These are the activations of a small neural network, seen along a few directions. Each row is one input.
Each table varies a few parts of the input and shows all the possible inputs, shuffled.
A made-up example of a description, with smaller parts first: line(4) and (point or line(9) or (values(2) and ring(5))).
Shared parts are said once, and a part with two or three values counts as separate values.
(in the rows, 128 means zero)

Other details of the inputs vary at random and push rows far along two fixed directions, the same in every table; ignore that.

Table:
x1: [ 88 168 133 120 145 114 132 130  80 125 129 115]
x2: [132 159 150 109 176 139 120 157  57 124 137 118]
x3: [128 110  84 126 147 125  89  87 109 147 128 158]
x4: [134 115 106 145 149 150  74  89 119 165 101 150]
x5: [128  96 111 126 145 135  69 107 107 157 137 122]
x6: [150 148 145 138 106 103 174 157 105 127 152 100]
x7: [130 111 136 142  64 141 139 133 192  92 111 155]
x8: [ 95 172 144 119 112 128 161 140 113 115 130 101]
x9: [167  89 108 159  71 155 151 117 197 127  88 140]
x10: [110 149 136 120 175 119 120 150  81 140 163  95]
x11: [138  92 123 126 143 140  64  91 122 165 140 138]
x12: [159 153 149 157  80 133 209 179 152 118 118 106]
x13: [ 98 136 147 129 142 138  61  98 120 131 127 165]
x14: [137 110  98 152 152 138  78 100 114 163  99 154]
x15: [136 161 135 130 129 104 173 136  93 114 155 111]
x16: [172 129 156 125  97 145 202 181 142  86 124 117]
x17: [100 114  97 125 142 126  85  89 119 141 103 158]
x18: [171  92 113 158  75 152 152 118 196 132  89 148]
x19: [124 119  89 127 153 120  96  90  97 139 133 147]
x20: [152 146 127 135  72 119 219 160 153  99 145 107]
x21: [137 110 115 114 106 121  87 120 186 107  97 135]
x22: [167  86 102 149  65 125 162 133 176 125 119 133]
x23: [110 172 144 106 153  96  95 157 103 115 130 108]
x24: [175  83 118 138  57 145 148 107 204 137 119 148]
x25: [163  70 113 147 119 115 112 114 146 134 129 136]
x26: [113 191 154 114 139 123 137 160  59 157 170  89]
x27: [122 108  81 132 171 129  96  86 118 127 132 152]
x28: [116 128  99 120 172 139  97  91 115 135 142 149]
x29: [122  84  96 135 169 125  83  99 118 133 135 123]
x30: [112 146 143 117 165 128 122 139  93 134 163  93]
x31: [134 122 105 123 133 146 134 106 155 127 136 149]
x32: [161  84  90 142  97 138 169 114 203 103 119 161]
x33: [107 172 161 122 105 132 166 130 133 120 131 113]
x34: [138 116 120 146 150 150  72  78 124 164 105 149]
x35: [162 173 171 161  91 117 225 186 131 110 131  89]
x36: [129 165 133 117 109 133 169 139 120 129 154 117]
x37: [122  94 108 122 162 142  77  95 127 148 138 133]
x38: [116 173 154 130  76 115 223 175 139  93 129  93]
x39: [147  92 116 115 165 157  72  96 106 128 107 157]
x40: [106  83 113 132 130 120 142 121 165 138  89 146]
x41: [155 104  99 136 100 139 173 128 191 111 128 155]
x42: [101 173 169 128 109 128 138 162 118 106 144 129]
x43: [172  82 100 170  76 143 156 121 192 124  85 146]
x44: [ 85 177 140 114 141 128 126 124  90 136 132 115]
x45: [129 116 105 121 144 139  83  66 121 149 133 157]
x46: [135  88 109 128 144 134  67 102 115 160 135 135]
x47: [ 80 178 140 113 152 122 120 123  76 134 135 111]
x48: [ 86  97 111 122 168 120  99 110 125 161  95 150]
x49: [120 132 114 119 173 145  94  79 122 140 147 152]
x50: [163 159 177 114  92 157 212 191 138  95 136 103]
x51: [117 114 128 142 106 127 109 128 148 105 116 165]
x52: [133  98 108 130 152 125  75 121 103 164 139 134]
x53: [152  72 112 144 138 116 125 107 156 117 130 131]
x54: [124  74 123 132  87 134 176 127 214 129  83 146]
x55: [ 80 115 125 116 168 128 102 109 119 163 103 138]
x56: [131 159 158 106 158 149 131 154  71 112 138 102]
x57: [120  88 102 125 162 138  76  93 124 138 135 124]
x58: [121 161 129 127 178 109 144 126  84 116 160 121]
x59: [172  72  96 148  63 129 156 124 189 127 112 148]
x60: [101 183 171 132 109 114 162 181 102  96 147 111]
x61: [108 120 132 141 149 108  72 103 101 115 121 167]
x62: [119 104 126 137  97 145  93 110 171 118 109 177]
x63: [ 86 162 161 122 134 106 199 181 111 127 127  86]
x64: [155 144 145 133  55 131 203 172 157 119 146  94]
x65: [111 175 129 114 140 126 140 131  81 131 158 103]
x66: [137 165 175 107 160 153 129 143  80 121 142 111]
x67: [159  82 116 130 174 132  80  92  98 117 105 161]
x68: [132 109 115 121 157  91  53 100 133 117 101 148]
x69: [123 119 107 110 151 108  48 114 142 131 102 150]
x70: [ 99 197 142 110 169 131 151 148  74 121 174  94]
x71: [109 162 147 129 123 102 168 136 104 108 129 112]
x72: [ 84 147 155 122 171  96 154 145  86 137 123 105]
x73: [127 164 148 116 114  97 137 171 140  96 124 101]
x74: [ 82  98 114 119 164 128  98 100 127 153  95 135]
x75: [119  99 106 129 175 124  88 109 108 137 141 123]
x76: [113 189 153 116 140 118 138 160  57 152 170  86]
x77: [157 103 127 120  70 122 129 139 224  99  95 142]
x78: [173  58 103 152  69 131 151 134 195 123 119 133]
x79: [123 140 137 127 150 116 117 155  77 148 159  98]
x80: [ 98 128 125 131 144 126  67 117 110 129 122 170]
x81: [115 151 158 116 164 134 119 129 100 141 169  94]
x82: [127  80 138 133  89 138 172 115 223 134  87 149]
x83: [161 137 135 137  64 123 198 177 153 129 142 111]
x84: [127 175 162 113 172 133 145 170  43 107 148  93]
x85: [106 199 145 110 151 119 150 145  60 135 171  97]
x86: [140 186 191 109  79 115 180 188 178  96 136  92]
x87: [175  65 114 138  62 148 145 130 209 137 121 142]
x88: [116 139 125 104 149 117  55 119 133 133 111 137]
Each input here is: line(8) and (values(2) or line(4) or ring(5)).
Question: Changing only the line(8) part turns x50 into x84. The same change can be made to x88. Which row results?
Answer: x73
Question: Changing only the line(8) part turns x67 into x66. The same change can be made to x25. Which row results?
Answer: x11
Question: Which other rows agree with x83 in the line(8) part? List them by row number.
Answer: x2, x3, x10, x14, x17, x41, x48, x52, x69, x80
Question: Change only the line(4) part in x47. List by row number the other rows that result.
Answer: x42, x54, x77
Question: Change only the line(4) part in x82. List by row number the other rows that result.
Answer: x13, x33, x86
Question: A walk changes only the ring(5) part. It starts at x81 and steps to x11. List the rest of the walk in order.
Answer: x24, x45, x49
Question: Change only the values(2) part in x35. List by row number the other rows that result.
Answer: x67
